A small network was shown many inputs. Here are its activations along a few directions, one row for each input.
In each table, some parts of the input vary, and every possible input appears once, in random order.
A made-up example of a description, with smaller parts first: one of 3 separate values, together with either a single point or one of 11 places along a line or (one of 5 places around a ring, together with one of 6 places along a line).
Shared parts are said once, and a part with two or three values counts as separate values.

Other details of the inputs shift rows strongly along three fixed directions, in all tables alike. That doesn't count.

Table:
R1: [-1.90 -1.05  3.94  3.35  1.77 -1.47 -0.47 -1.91  1.99 -4.14  4.25 -0.48
  1.78]
R2: [ 2.27 -0.28 -4.27 -2.80 -2.27  1.86  0.28  1.86 -1.89  0.62 -0.04 -0.07
 -2.86]
R3: [-0.82 -2.95  4.33  5.36  2.08 -1.18 -1.46  0.55 -1.52 -3.10  0.83  2.74
  2.90]
R4: [-3.25  2.48 -1.21 -4.19  1.76 -0.27  0.65  1.88 -1.48  6.33 -1.24  1.82
 -0.15]
R5: [ 2.83  2.71 -1.37  0.29 -4.67  0.22  0.39 -1.49  0.30 -1.21 -3.00 -5.38
 -1.00]
R6: [ 1.73  2.98  1.35  2.19  3.53  3.89 -2.34 -0.23  2.51 -6.17 -3.66 -3.91
 -2.41]
R7: [-3.07 -0.21 -3.19 -5.35 -1.97  2.17 -0.17  1.49  0.11  0.35 -1.86  4.57
 -0.50]
R8: [-4.08 -2.30  2.25  1.50  1.51 -1.75  0.49 -0.02  1.71 -3.17  4.52  6.27
  2.39]
R9: [-3.00  2.38 -3.53 -4.42  0.84 -0.26  1.43 -1.08  0.44  3.97 -0.10  2.68
 -1.77]
R10: [-0.77  0.77 -1.43 -3.04 -3.29  1.65  0.83 -1.28  0.34  0.55 -2.25 -2.41
 -1.02]
R11: [-2.24 -0.73 -4.43 -4.01 -0.38  2.31  2.87  1.83 -0.56  2.64  0.48  3.27
 -2.83]
R12: [-0.70 -5.00  2.45  0.68 -5.95 -4.02 -1.27 -1.55 -3.97  2.74  2.28 -3.12
  3.65]
R13: [-4.83  4.45 -1.56 -1.43  8.65  0.87  1.58  0.33  2.98 -0.95 -0.18  4.02
 -1.78]
R14: [ 3.68  3.67  0.92  5.90  5.10  3.29  0.38  4.59 -0.32 -2.78 -2.82 -2.03
 -1.99]
R15: [ 7.19 -2.16  2.75  0.70 -5.99 -4.44 -1.81 -4.44 -3.10  1.27  3.98 -3.25
 -1.15]
R16: [-0.17 -2.24  5.75  3.93  3.56 -0.56 -1.99 -0.18  1.73  0.37  2.39 -0.75
  3.67]
R17: [-3.20 -3.56  0.90  2.74  3.26 -0.13  0.70  0.42  1.05 -0.72  6.37  5.20
 -0.82]
R18: [ 0.88  4.30  3.36  4.51  3.84  3.08 -0.89  2.20  1.35 -3.21 -4.68 -4.65
 -0.15]
R19: [-1.75 -5.90  0.54 -4.47 -3.19 -1.74 -2.24 -3.01  0.41  3.41  5.06  1.35
  2.91]
R20: [ 4.27 -1.06  4.16  5.06  1.10 -3.01 -1.30 -2.65  2.74 -4.36  3.07 -3.50
  1.96]
R21: [-1.25  3.66  0.43  2.42  8.97  1.42 -0.36  0.90 -0.17 -0.78 -3.91  0.32
 -1.25]
R22: [-3.27 -0.13 -2.69 -4.55 -2.27  1.76  1.75  1.07  0.63  0.97 -2.22  4.71
 -0.79]
R23: [ 5.07  1.24 -1.10 -0.77 -3.02  0.95  0.10 -2.38  1.13 -0.22 -3.40 -5.10
 -0.52]
R24: [-3.10 -3.08  0.89  2.27  4.10 -1.47  1.45  1.35  1.02 -1.80  7.04  5.01
 -0.15]
R25: [ 1.81 -3.58  3.55  0.94 -7.34 -3.45 -1.13  0.84 -3.61  2.39  2.70  1.03
  3.95]
R26: [-0.20 -0.49 -2.00 -1.65 -0.96 -0.92  0.31  0.58 -0.64  3.53 -4.36 -3.24
  1.79]
R27: [ 0.43  1.73 -2.91 -1.36 -4.75  0.44  1.42  0.22  0.05 -0.28 -2.62  1.45
 -0.23]
R28: [ 4.65  2.24 -1.93  0.13 -3.44 -0.09  0.32 -1.95  1.70  0.15 -3.24 -5.12
 -0.26]
R29: [ 6.10  3.03 -1.61 -1.73 -1.88 -0.03 -2.06 -1.78 -1.81 -0.25 -1.97 -3.73
 -2.96]
R30: [-3.31 -0.93 -4.35 -2.21  1.29  0.88  2.52  3.85 -3.11  3.84 -1.44  2.29
 -0.40]
Description of these inputs: one of 5 places around a ring, together with either one of 2 separate values or one of 4 places along a line.
Question: Changing only the place on the ring of 5 turns R15 into R23. The same change can be made to R13. Which row results?
Answer: R20
Question: Change only the choice among 2 separate values in R14. List by row number the other rows that result.
Answer: R30
Question: Change only the place on the ring of 5 in R27. List by row number the other rows that result.
Answer: R5, R9, R17, R28
Question: Change only the place on the line of 4 in R5. List by row number the other rows that result.
Answer: R1, R6, R10
